These are the activations of a small neural network, seen along a few directions. Each row is one input.
In each table, some parts of the input vary, and every possible input appears once, in random order.
A made-up example of a description, with smaller parts first: one of 3 separate values, together with either a single point or one of 11 places along a line or (one of 6 places along a line, together with one of 8 places around a ring).
Shared parts are said once, and a part with two or three values counts as separate values.
In the rows, zero is written as 128.

Other details of the inputs vary at random and push rows far along two fixed directions, the same in every table; ignore that.

Table:
row 1: 105	148	141	101	96	60	169	117	194	156	110
row 2: 147	122	117	120	131	149	132	121	115	112	123
row 3: 134	130	120	140	136	136	119	134	77	140	105
row 4: 64	109	132	147	128	105	73	185	55	142	44
row 5: 129	121	123	145	125	138	89	159	99	140	111
row 6: 144	111	118	115	136	166	142	121	128	110	145
row 7: 129	110	142	132	147	163	114	103	125	127	148
row 8: 143	127	135	130	144	142	127	119	109	119	145
row 9: 163	146	132	154	96	140	123	125	137	115	149
row 10: 152	130	124	116	143	156	127	135	127	118	126
row 11: 130	114	116	128	134	152	142	122	110	132	148
row 12: 113	123	123	125	141	137	106	155	97	113	106
row 13: 115	145	118	133	134	77	145	132	190	151	119
row 14: 102	150	120	124	123	77	153	138	151	148	119
row 15: 147	120	120	131	138	147	139	115	106	122	142
row 16: 129	139	130	107	134	124	136	121	128	108	136
row 17: 127	116	132	143	130	153	128	112	127	115	140
row 18: 159	111	142	119	138	151	139	131	132	116	146
row 19: 120	135	117	120	112	90	154	122	157	144	105
row 20: 150	113	120	134	138	140	109	149	134	122	156
row 21: 115	159	128	99	116	101	152	114	169	140	124
row 22: 31	132	121	173	97	115	35	188	46	175	20
row 23: 162	109	134	121	132	151	134	118	117	120	128
row 24: 156	124	134	136	146	144	124	104	112	120	132
row 25: 128	122	131	122	131	152	136	123	118	130	147
row 26: 104	102	126	132	124	142	116	140	95	134	105
row 27: 144	137	129	168	99	149	128	127	120	95	145
row 28: 140	109	130	133	158	146	126	113	128	105	153
row 29: 150	110	125	141	142	149	129	106	120	100	142
row 30: 124	143	114	124	114	79	136	128	176	147	141
row 31: 143	125	127	120	147	151	128	145	130	108	139
row 32: 140	121	130	132	146	144	132	138	119	116	150
row 33: 167	130	121	112	138	156	133	120	115	113	125
row 34: 105	176	109	109	80	21	146	117	216	171	124
row 35: 147	138	127	126	140	134	145	128	128	135	140
row 36: 117	140	137	115	124	128	142	119	124	135	144
row 37: 144	111	140	127	148	140	120	99	129	103	158
row 38: 101	173	117	127	121	37	171	116	215	175	93
row 39: 138	118	130	109	136	173	136	118	125	119	152
row 40: 150	108	143	122	141	143	136	136	134	111	154
row 41: 55	130	127	154	128	103	67	182	31	151	43
row 42: 131	112	145	114	126	147	141	122	127	134	144
row 43: 146	109	149	114	133	140	132	130	127	103	152
row 44: 90	157	120	166	81	98	139	137	154	132	106
row 45: 121	157	124	111	90	86	127	109	183	152	145
row 46: 137	114	148	119	147	156	112	94	134	115	160
Each input here is: either a single point or (one of 5 separate values, together with one of 9 places around a ring).
- Change only the choice among 5 separate values in row 18. List by row number the other rows that result. => row 5, row 10, row 35, row 38
- A walk changes only the place on the ring of 9. It starts at row 4 and steps to row 40. List the rest of the walk in order. => row 18, row 23, row 19, row 26, row 42, row 1, row 43
- Change only the choice among 5 separate values in row 3. List by row number the other rows that result. => row 9, row 23, row 24, row 33

Table:
row 47: 127	181	85	118	142	63	167	136	196	180	55
row 48: 174	130	150	146	135	179	108	111	136	70	221
row 49: 125	105	128	157	137	175	100	102	114	99	133
row 50: 185	118	120	105	158	156	102	142	93	86	146
row 51: 103	101	127	168	137	145	108	127	100	125	82
row 52: 190	87	127	89	156	190	120	144	118	95	173
row 53: 20	122	136	149	134	113	77	124	94	136	62
row 54: 113	133	123	165	126	80	76	193	71	135	65
row 55: 98	142	108	147	71	130	121	125	51	143	62
row 56: 109	163	130	122	86	67	143	65	209	169	93
row 57: 80	116	126	93	186	109	104	129	77	148	50
row 58: 144	95	152	107	158	205	135	95	117	85	237
row 59: 120	136	103	148	83	157	148	122	56	105	99
row 60: 107	135	131	120	101	116	130	138	196	127	164
row 61: 145	105	111	174	139	169	112	134	100	116	127
row 62: 156	101	144	138	122	151	115	159	142	75	172
row 63: 125	110	147	118	92	156	69	148	103	145	122
row 64: 183	99	128	104	198	194	127	111	111	101	113
row 65: 136	119	111	175	128	178	95	115	109	107	143
row 66: 129	181	132	131	85	118	208	145	123	130	73
row 67: 111	154	144	129	96	107	112	144	200	113	162
row 68: 199	158	101	110	165	116	171	120	163	127	158
row 69: 129	83	156	118	175	145	136	112	103	106	121
row 70: 100	96	128	154	113	140	96	178	104	125	113
row 71: 170	84	137	116	139	169	113	153	114	96	159
row 72: 141	95	139	147	159	156	125	129	115	111	93
row 73: 148	136	118	189	137	169	91	119	88	103	179
row 74: 98	190	98	179	101	16	166	134	180	178	105
row 75: 52	102	144	150	147	109	108	130	86	130	73
row 76: 138	164	121	120	120	186	162	150	69	102	82
row 77: 61	140	120	180	111	62	73	190	80	151	46
row 78: 130	201	109	144	82	33	144	100	193	191	120
row 79: 171	158	154	91	83	108	135	101	219	125	191
row 80: 153	137	162	75	127	121	182	18	220	125	211
row 81: 66	112	117	146	119	112	120	175	105	160	93
row 82: 99	166	149	68	101	51	185	62	217	189	164
row 83: 66	99	144	133	151	118	125	144	87	142	115
row 84: 145	76	162	97	187	168	140	118	78	105	174
row 85: 113	158	118	40	169	52	206	97	193	174	135
row 86: 59	125	118	138	114	142	96	158	109	150	127
row 87: 162	154	121	128	100	112	148	68	191	152	155
row 88: 176	149	117	149	145	97	156	127	148	131	154
row 89: 170	134	110	62	150	133	200	105	199	138	189
row 90: 174	93	142	123	133	157	99	162	116	85	158
row 91: 57	121	139	113	99	124	69	160	78	198	79
row 92: 129	140	113	145	81	147	167	136	73	106	98
row 93: 116	124	111	173	143	124	106	165	95	156	54
row 94: 168	83	139	105	157	177	153	135	123	119	186
row 95: 197	125	156	125	123	169	100	97	126	94	205
row 96: 129	164	94	78	101	29	149	147	211	143	109
- What is each input in this table made of? => one of 5 places along a line, together with either a single point or one of 9 places around a ring
- The inputs of row 92 and row 55 match in every part but the place on the line of 5. If row 70 is changed in the same way as row 92 into row 55, which row does it become? => row 63
- Change only the place on the ring of 9 in row 83. List by row number the other rows that result. => row 51, row 61, row 62, row 70, row 74, row 75, row 77, row 81
- List by row number the other rows that have the place on the line of 5 in common with row 72. => row 54, row 66, row 69, row 71, row 84, row 88, row 90, row 93, row 94
- List by row number the other rows that have the place on the line of 5 in common with row 53. => row 48, row 49, row 58, row 59, row 60, row 65, row 67, row 73, row 86
